These are the activations of a small neural network, seen along a few directions. Each row is one input.
Each table varies a few parts of the input and shows all the possible inputs, shuffled.
A made-up example of a description, with smaller parts first: one of 3 separate values, together with either a single point or one of 9 places along a line or (one of 4 places along a line, together with one of 5 places around a ring).
Shared parts are said once, and a part with two or three values counts as separate values.

Rows:
R1: [  0   3  19   4   2  14   4   7   6  -6   7  26  18 -30 -14 -39   6 -24]
R2: [ 24  11 -33 -54  11  23 -22  -9 -22 -10  -8 -13 -23 -28  35  48 -10  45]
R3: [-20 -41  49  30  -2 -15  19 -22  14 -18   2 -21 -16  30  -6 -36 -10 -33]
R4: [ -8   5  12  25   6   3  14 -14  19 -23  32  14 -22  -3  -4 -68   7 -11]
R5: [-15  35 -32   3   7  22  -9  -2  25   4  -8  13 -14 -11   7  25  -4 -17]
R6: [ 19  -5 -15 -46  20  18 -36 -33 -22  28  -6  -8 -13 -34   4  18  -4  10]
R7: [ 11   1  -2 -44 -13   5 -14 -22 -15  -4 -11  10 -39 -17   4 -13   2  41]
R8: [ 23 -36  17 -33  11  -1  -5 -40  18   8  -4  -3 -13 -26  -9 -73  -2  24]
R9: [-16  -6  10  22  -7   4  -4   9  -7   6 -10 -32 -11  24  24  40 -13 -12]
R10: [  6 -40   8 -48   3   1 -18  -6 -16   2   9  11   3 -40  -4 -51  -5  33]
R11: [  0 -12  15  51   2 -33  25 -11   1   3  24 -14  13  -2 -34 -51  17 -21]
R12: [  8  32 -37  15 -19 -13   5  16 -12  -4   8   3  11  17  16  70  -2  12]
R13: [ 27 -14  -2 -46  18   5 -31  -4 -24   9   2   6 -19 -23  -6 -15   5  34]
R14: [  5  22  -8  12   0  20 -10   6 -10   3 -18  20  11  -7 -16 -17  10 -11]
R15: [ 18  35 -31   5   6  -7   7  20 -10  10   0 -12  30   5  -7  73   4 -15]
R16: [ -7 -15  22  14  -8   1   4  15 -19  10 -35 -16  15  35 -14   5  -5 -17]
R17: [  2 -10  10  25 -17 -33  19  28   6   4  24   9  29  -9 -21 -25   4  -4]
R18: [ -6 -12 -14   1   8  24   4  38 -36  15 -22 -24  27  30  17  63  -5  -5]
R19: [ 28  11 -35 -69  11  26 -15  -9 -32  13 -21 -10  10 -20  30  37   2  39]
R20: [  3  27 -28  -4  13  29 -17   8  15  23   8  16  10  -2   4  18   4 -16]
R21: [ 12  50 -27   3   2  33  -2   2 -16  -6 -10  21  -7  -5  23  52  -6   0]
R22: [-15  -3  11  28 -21 -34  24   4  38 -20   7  11  13  -7 -14  -9   5   4]
R23: [ -1  29   2  13  -1  17 -12  -7   3 -24  -2  17 -20 -11 -10   2  10 -18]
R24: [ -9  -5   4  16  24   0   9  -4   1  -1  26  20   5  -2 -15 -78  13 -22]
R25: [  4  14 -28  22  -3 -22  -9  16  -1  25  19  -8  23   7  -3  34   7 -12]
R26: [  2 -48  11 -33  10  -3  -9 -42  32 -17   7   1 -37 -33   3 -58   7  23]
R27: [-17 -45  40  18  13 -13  28  10  10  13  11 -13   6  40  -9 -52   2 -20]
R28: [  4 -25  22 -44   4  -6 -13 -31  13 -23  -2  13 -19 -39  10 -33  -2  41]
R29: [-11  -2  33   8   1 -11  10  13   8 -11 -21 -14 -21  34  -6  24 -10 -23]
R30: [-29 -40  41   6 -10 -12  18  20  18 -16   5   4   1  26   8 -10 -11  -7]
R31: [-14  17  -4  34 -24 -18  11  -2   2 -15   1  -6  -5  -1 -27  21  21 -11]
R32: [  3  17 -10  27  -8 -23  -1  11  -9   3   8  -5  19  15 -41   8   7 -11]
R33: [ -5  26 -24  28 -14 -27  -1  -2  21   5   1  -8   3   4   9  43   2  -4]
R34: [-10 -32  46   2 -10  -9  17  17   7   4  -6  -1  29  34  -3 -22 -14 -11]
R35: [-10   9 -12  -7 -20  15  13  22 -22   2 -23 -12   4  49  26  65 -28  -1]
R36: [-14  -6  11  41  -6 -41  28 -20  28 -23  23 -13  -6   2 -22 -39  12 -23]
R37: [ 24  34 -37   1   3  38  -9  28 -26  10 -11  11  24 -11  31  34   5  10]
R38: [ -7  10  16  13  -3   7   3  11  15 -29  27  26  -7 -18   3 -38  -1   5]
R39: [-11   1   6   6   9   7   8  19   7  31 -23 -29  18  38  15  32  -2  -4]
R40: [  3   6 -26 -44   0  10 -31 -40 -10  15  -8   5 -32 -14  14  17 -21  32]
Changing only one part turns R33 into R9. The same change can be made to R22. Which row results?
> R30
Describe the family of inputs behind these rows.
> one of 2 separate values, together with one of 4 places along a line, together with one of 5 places along a line
Which other rows does R33 become when the choice among 2 separate values takes its other values? List them by row number.
> R25
Which other rows does R22 become when the choice among 2 separate values takes its other values? List them by row number.
> R17
Start at R29 and move only the place on the line of 4, one step at a time. The first step leads to R31. Which rows follow, in order?
> R23, R7
Which other rows does R6 become when the place on the line of 5 takes its other values? List them by row number.
> R8, R10, R13, R19
